These are the activations of a small neural network, seen along a few directions. Each row is one input.
Each table varies a few parts of the input and shows all the possible inputs, shuffled.
A made-up example of a description, with smaller parts first: one of 5 places around a ring, together with either a single point or (one of 2 separate values, together with one of 4 places along a line) or one of 9 places along a line.
Shared parts are said once, and a part with two or three values counts as separate values.
In the rows, 128 means zero.

Rows:
R1: [137 139 109 123 112 133 160 128 154 135 119 137 129 165 125]
R2: [121 105 115 162 123 109 118 142 122 109 169 141  73 120 152]
R3: [164 150 113 121 130 126 132  76 188 122 106 136 134 159 121]
R4: [122 111 137 149 133 114 101 149  98 125 161 139  89 100 160]
R5: [139 144 124 113 117 138 149 132 138 146 112 135 143 152 131]
R6: [139 146 129 110 119 139 146 133 134 149 109 134 146 149 132]
R7: [115 123 142 123 118 128 134 167  97 141 137 136 116 125 147]
R8: [ 60  87 162 142 177 131  70 141  39  97 141  62 180  20  63]
R9: [139 148 133 107 122 140 143 135 130 151 107 133 150 145 133]
R10: [168 159 137 105 141 133 114  78 166 137  92 132 155 139 130]
R11: [163 149 109 123 128 125 135  76 192 119 108 136 131 161 120]
R12: [166 154 124 113 134 130 124  76 178 130 100 134 144 150 126]
R13: [114 114 114 140 107 121 152 158 126 123 148 140  95 148 138]
R14: [138 141 116 118 114 136 155 130 147 141 116 136 136 159 129]
R15: [115 118 129 131 112 125 143 162 110 134 143 138 106 136 145]
R16: [165 151 116 119 131 128 129  76 185 125 104 135 138 156 123]
R17: [121 105 119 160 125 110 116 143 119 112 168 141  75 117 153]
R18: [121 106 122 158 126 111 113 144 115 115 167 141  78 114 155]
R19: [115 117 125 133 111 124 145 160 114 131 144 138 103 139 143]
R20: [121 108 129 154 129 112 108 146 107 120 164 140  83 107 158]
R21: [115 115 117 138 108 122 150 158 122 126 147 139  97 145 140]
R22: [122 109 133 152 131 113 105 147 103 122 162 139  86 103 159]
R23: [115 119 133 128 114 126 140 163 105 137 141 137 110 133 146]
R24: [115 116 121 136 109 123 148 159 118 129 146 139 100 142 142]
R25: [137 140 112 120 113 135 157 129 150 138 118 137 132 162 127]
R26: [138 143 120 115 116 137 152 131 143 144 114 136 139 156 130]
R27: [103 132 159 103 182 154  83  71 109 107  76  52 243  56  27]
R28: [168 157 132 108 138 132 117  77 170 135  95 133 151 143 129]
R29: [ 74 122 156 104 166 160 111 126  72 119  91  52 238  62  31]
R30: [167 155 128 111 136 131 121  76 174 133  98 133 148 146 128]
R31: [137 138 105 125 111 132 162 128 158 132 121 138 126 167 124]
R32: [115 121 137 126 116 127 137 165 101 139 139 137 113 129 147]
R33: [165 152 120 116 133 129 127  76 181 127 102 135 141 153 125]
R34: [121 107 126 156 127 112 110 145 111 117 166 140  81 110 157]
R35: [122 112 142 146 135 114  98 150  94 127 159 138  93  95 161]
R36: [ 52  97 163 120 163 146 104 156  41 110 120  58 204  47  49]
The inputs of R31 and R13 match in every part but one. If R9 is changed in the same way as R31 into R13, which row does it become?
> R7
What do these inputs look like to the network?
> one of 4 places along a line, together with either a single point or one of 8 places along a line
Change only the place on the line of 8 in R20. List by row number the other rows that result.
> R2, R4, R17, R18, R22, R34, R35
Change only the place on the line of 8 in R10. List by row number the other rows that result.
> R3, R11, R12, R16, R28, R30, R33

Rows:
R37: [155 137 118 140 134 116 114 105 152 123 135 146 103 136 153]
R38: [129 123 119 136 101 124 152 168 120 139 147 155  84 156 168]
R39: [136 149 134  99 140 139 134  95 145 135  90 112 183 139  97]
R40: [131 128 124 132 103 122 150 172 118 147 148 158  87 152 171]
R41: [120 118 115 136 104 117 157 161 127 133 156 150  86 160 158]
R42: [161 141 123 139 130 123 110 110 151 132 132 148 104 130 158]
R43: [153 126 114 144 122 124 118 101 162 120 132 143 100 134 142]
R44: [ 60  97 142 143 158 145 105 171  39 119 143  72 182  46  70]
R45: [153 129 116 144 125 127 118 100 159 120 137 139 101 135 147]
R46: [120 118 114 137 101 113 156 165 129 131 151 154  82 159 154]
R47: [141 153 138  97 137 146 131 100 143 144  86 113 185 132 101]
R48: [133 150 132 102 141 140 138  97 151 126  94 107 180 140  89]
R49: [ 67  81 173 141 161 119  71 154  42  97 153  85 135  35 101]
R50: [131 143 130 102 135 137 138  94 154 127  90 110 180 139  85]
What do these inputs look like to the network?
> either one of 2 separate values or (one of 3 separate values, together with one of 4 places along a line)
Change only the choice among 3 separate values in R38. List by row number the other rows that result.
> R37, R39

Rows:
R51: [ 76  92 192  98 165 128  88 104  77  97 119  75 168  71  85]
R52: [105 124 135 140 184 138 100 129  90 120 149  66 186  49  80]
R53: [141 114 132 155 107 130 115 143 124 128 160 151  66 120 179]
R54: [ 58  86 177  93 143 151 100 134  52 104  75  90 170  88  83]
R55: [ 86 136 166 131 166 138  72 133  82 106 118  86 163  61  58]
R56: [135 113 132 143  86 149 146 175 110 144 157 151  73 140 177]
R57: [144 113 136 155 102 137 113 144 121 130 162 150  63 117 182]
R58: [100 123 122 155 172 145  93 107  82 131 158  70 199  65  76]
R59: [158 147 110 117 108 154 172  85 206 139  80 130 150 181 101]
R60: [196 211 132  69 139 143 156  76 185 165  54 145 200 196 137]
R61: [193 171 121  91 125 137 119  51 212 160  83 142 155 159 130]
R62: [101  93 171 110 153 122  87 122  71 103 102  87 177  45  83]
R63: [130 126 112 144 136  86 121 129 136 118 157 153  86 143 153]
R64: [119 127 107 130 119  97 158 161 126 133 152 154  98 166 148]
R65: [120 124 110 133 114 104 157 164 125 135 152 153  94 161 154]
R66: [210 204 136  81 158 133 119  49 195 149  61 143 190 175 143]
R67: [132 114 128 142  90 142 148 174 114 142 155 151  77 143 174]
R68: [129 116 124 141  95 134 151 173 117 141 154 152  80 146 171]
R69: [ 90 111 112 146 152 158 121 137  67 143 134  84 217  70  79]
R70: [ 70 137 162 121 148 147 100 163  75 120 109  85 177  78  53]
R71: [118 131 104 127 124  89 159 158 126 132 152 154 101 172 142]
R72: [180 177 117  78 106 148 157  78 202 177  75 143 165 180 123]
R73: [122 121 114 135 109 112 156 167 124 136 152 153  90 156 159]
R74: [139 115 128 154 112 122 116 141 127 126 159 151  69 122 176]
R75: [134 118 121 151 121 108 119 137 132 123 158 152  76 129 169]
R76: [133 120 118 149 126 100 120 135 134 121 157 153  79 133 164]
R77: [141 146  97 114 105 150 177  81 198  99  96 112 157 181  75]
R78: [136 116 125 152 117 115 118 139 130 124 158 152  72 125 173]
R79: [126 117 120 139 100 127 153 171 120 139 153 152  83 149 167]
R80: [ 95 113 125 130 165 151 128 159  76 132 124  81 205  55  82]
R81: [156 141 101 126 124 139 139  54 207  84 103 112 146 161  82]
R82: [130 129 109 141 141  78 121 126 137 116 157 154  90 149 147]
R83: [ 78  99 162 105 134 140 101 151  55 111  76  86 174  71  73]
R84: [131 123 115 146 131  93 121 132 136 119 157 153  83 138 159]
R85: [124 119 117 138 104 119 154 169 122 138 153 153  87 152 163]
R86: [172 142 114 129 127 144 134  58 215 123  87 129 140 160 108]
The inputs of R85 and R75 match in every part but one. If R70 is changed in the same way as R85 into R75, which row does it become?
> R55
What do these inputs look like to the network?
> one of 2 separate values, together with either one of 4 places along a line or one of 5 places along a line or one of 9 places along a line
Change only the choice among 2 separate values in R64. List by row number the other rows that result.
> R63

Rows:
R87: [156 154 142 106 134 135 117 106 144 145  99 134 149 131 135]
R88: [114 123 106 136 106 132 165 157 132 125 136 133 115 155 120]
R89: [138 124 135 139 136 115 104 124 122 125 145 141 102 115 157]
R90: [142 139 114 126 127 130 139  99 167 118 116 127 133 151 114]
R91: [ 78  92 161 142 166 145  74 126  61 101 133  68 174  30  73]
R92: [140 127 140 137 138 116 100 127 118 128 143 141 103 111 160]
R93: [147 142 125 118 130 131 131  99 157 130 110 131 141 145 125]
R94: [131 116 118 151 130 112 116 121 137 113 152 138  94 124 142]
R95: [151 147 133 112 132 133 125 101 150 137 105 133 146 139 131]
R96: [114 123 110 133 107 132 163 157 128 129 135 133 118 154 124]
R97: [126 139 141 113 116 138 143 166 105 157 124 138 133 135 148]
R98: [120 129 126 121 112 135 153 159 114 145 130 137 127 146 139]
R99: [ 53 100 166 108 151 137 119 161  52 110 115  69 192  71  56]
R100: [134 119 126 145 133 113 110 121 129 119 149 139  98 120 150]
R101: [115 124 113 130 108 133 161 156 125 133 134 134 120 152 128]
R102: [149 144 129 115 131 132 128 100 154 133 108 132 144 142 128]
R103: [124 135 136 115 114 137 147 163 108 153 126 138 131 139 145]
R104: [102 111 147 108 160 144  91 105  84 124  97  54 210  50  40]
R105: [129 115 114 153 129 112 118 121 141 109 153 137  92 125 137]
R106: [136 121 130 142 135 114 107 123 125 122 147 140 100 117 154]
R107: [128 115 111 156 127 112 121 122 145 106 154 137  89 127 133]
R108: [144 139 117 123 128 130 137  98 164 122 114 128 136 150 118]
R109: [116 125 117 127 110 133 158 157 121 137 133 135 123 151 132]
R110: [154 150 137 109 133 134 121 104 147 141 102 134 148 136 133]
R111: [121 132 131 118 113 136 150 161 111 149 128 137 129 143 142]
R112: [118 127 121 124 111 134 156 158 118 141 131 136 125 148 136]
R113: [145 141 121 121 129 130 134  98 160 126 112 130 139 148 121]
R114: [141 138 110 129 125 130 142 100 171 114 118 126 130 153 110]
R115: [132 117 121 148 132 112 113 121 133 116 151 139  96 122 146]
R116: [142 131 145 134 140 118  96 130 115 131 139 141 104 107 163]
What do these inputs look like to the network?
> one of 3 separate values, together with either a single point or one of 9 places along a line
The inputs of R109 and R113 match in every part but the choice among 3 separate values. If R88 is changed in the same way as R109 into R113, which row does it become?
> R114
A walk changes only the place on the line of 9. It starts at R116 and steps to R92. List the rest of the walk in order.
> R89, R106, R100, R115, R94, R105, R107
